Small tables with named rows and columns. After each table, cells are looked up by row and column.

Fidi
fields: Vop, Nuki, Gepi
Dimet: [4.22, -5.29, 1.11]
Pum: [1.14, 7.11, -3.31]
Maluf: [-3.58, -4.42, 6.73]
Bur: [-3.67, -5.50, 1.46]
Vot: [0.75, -3.00, 6.90]

Pum, Nuki -> 7.11
Vot, Nuki -> -3.00
Vot, Vop -> 0.75
Bur, Nuki -> -5.50
Bur, Vop -> -3.67
Pum, Vop -> 1.14
Row with the largest Gepi: Vot

Table Bozumap
         Dipaf  Gikozi  Fum  Muteg  Nerezi
Guteguk     12      14    7      3       9
Mes          7       2    0      0      79
Dib         82     -32  -29    -15      24
Pubuga       6      -3    0     -1      63
Nin         19     -34   -7    -37      48
Mik         68      20   13     27      -4
Kagibo       6     -25   -1     65     -61

Nerezi of Mes: 79
Nerezi of Mik: -4
Gikozi of Nin: -34
Nerezi of Pubuga: 63
Gikozi of Mes: 2
Muteg of Pubuga: -1
Fum of Mes: 0
Nerezi of Nin: 48
Muteg of Mes: 0
Fum of Mik: 13

Gub
|  | Bof | Mar | Zadap | Dufo | Fireza |
|---|---|---|---|---|---|
| Gasede | 72 | 45 | 176 | 82 | 62 |
| Mimur | 65 | 32 | 190 | 102 | 47 |
| Kek | 71 | 43 | 179 | 85 | 59 |
| Femokal | 71 | 44 | 178 | 84 | 60 |
| Velate | 77 | 54 | 163 | 69 | 75 |
| Vus | 61 | 27 | 194 | 110 | 43 |

Mimur, Mar -> 32
Kek, Zadap -> 179
Gasede, Mar -> 45
Gasede, Dufo -> 82
Vus, Zadap -> 194
Kek, Dufo -> 85
Velate, Bof -> 77
Femokal, Zadap -> 178
Velate, Fireza -> 75
Velate, Dufo -> 69
Gasede, Bof -> 72
Vus, Dufo -> 110
Velate, Mar -> 54
Femokal, Mar -> 44
Mimur, Zadap -> 190
Mimur, Fireza -> 47
Femokal, Bof -> 71
Mimur, Bof -> 65
Mimur, Dufo -> 102
Gasede, Zadap -> 176

Rike =
         Fod  Ligo  Ged  Pozabo  Vuk  Paz
Guvolol  146   143  144     150  240  154
Madudor  144   146  143     153  174  151
Tapop    145   150  146     145  221  148
Kebiki   149   150  146     153   89  147
Vel      144   151  149     140  130  150
Luto     151   146  149     149  104  147
Vil      144   154  146     148   11  148
Zef      146   149  149     152  246  141

Vel, Fod -> 144
Madudor, Ged -> 143
Zef, Fod -> 146
Madudor, Paz -> 151
Vil, Fod -> 144
Kebiki, Pozabo -> 153
Guvolol, Ged -> 144
Guvolol, Pozabo -> 150
Vel, Ged -> 149
Kebiki, Ged -> 146
Kebiki, Paz -> 147
Guvolol, Fod -> 146
Madudor, Fod -> 144
Vel, Pozabo -> 140
Vel, Paz -> 150
Luto, Pozabo -> 149
Luto, Ligo -> 146

Rulu
         Fepa  Pog  Zopuzam  Pegim  Vatodom  Mabe  Rigi  Gam  Rokegor
Daz       153  131      124    112      100    69    65   71       50
Ziz        55   46       46     43       43    49    59   59       69
Gipefi    168  132      179    201      204   173   192  210      181
Lis       221  179      215    224      217   166   178  193      151
Big       121  105       94     81       74    52    52   57       45
Led       219  186      202    197      187   132   134  147      103
Rerus     180  157      155    141      129    88    86   93       61
Fav       199  161      202    218      216   173   189  207      169
Dosigam    93   82       70     60       54    44    47   50       47
Nomisos    83   57      108    134      145   143   171  180      179
Mopova     70   62       55     46       44    42    49   51       54
Soga      126  100      148    172      179   160   185  199      181
Palab     223  188      214    216      207   151   157  174      128
Rapan     203  174      181    170      159   110   109  120       81

Pog of Fav = 161
Mabe of Nomisos = 143
Fepa of Dosigam = 93
Rokegor of Ziz = 69
Rigi of Nomisos = 171
Rokegor of Nomisos = 179
Vatodom of Ziz = 43
Fepa of Ziz = 55

Kamub
|  | Guk | Vin | Bab | Vap | Raku | Tev |
|---|---|---|---|---|---|---|
| Teleto | 0.07 | -0.41 | -0.69 | 0.02 | 0.60 | 0.42 |
| Dusa | 0.03 | -0.28 | 0.08 | -0.32 | -0.32 | -0.56 |
| Disa | -0.24 | -0.15 | -0.25 | -0.22 | -0.22 | -0.29 |
| Beg | 0.11 | -0.37 | 0.25 | -0.02 | -0.41 | -0.53 |
| Vanufu | -0.02 | -0.39 | 0.04 | -0.25 | -0.21 | -0.37 |
| Mumi | 0.01 | 0.11 | -0.33 | -0.39 | -0.15 | -0.28 |
| Tisa | -0.91 | -0.71 | -0.40 | -0.74 | -0.66 | -0.16 |
| Tizali | -0.97 | -0.69 | -0.64 | -0.63 | -0.73 | -0.28 |
| Rorag | -0.22 | -0.21 | -0.20 | -0.21 | -0.21 | -0.23 |
| Mutele | -0.46 | 0.96 | -0.56 | -0.43 | 0.00 | -0.71 |
| Migo | -0.02 | -0.34 | -0.02 | -0.35 | -0.28 | -0.39 |
| Nov | 0.00 | -0.27 | -0.01 | -0.35 | -0.30 | -0.48 |

Vin of Rorag: -0.21
Vin of Vanufu: -0.39
Raku of Migo: -0.28
Vin of Mutele: 0.96
Vap of Mumi: -0.39
Vin of Teleto: -0.41
Raku of Teleto: 0.60
Bab of Tizali: -0.64
Bab of Mutele: -0.56
Vin of Disa: -0.15
Bab of Nov: -0.01
Raku of Mutele: 0.00
Guk of Tisa: -0.91
Tev of Dusa: -0.56
Vap of Migo: -0.35
Guk of Tizali: -0.97
Guk of Vanufu: -0.02

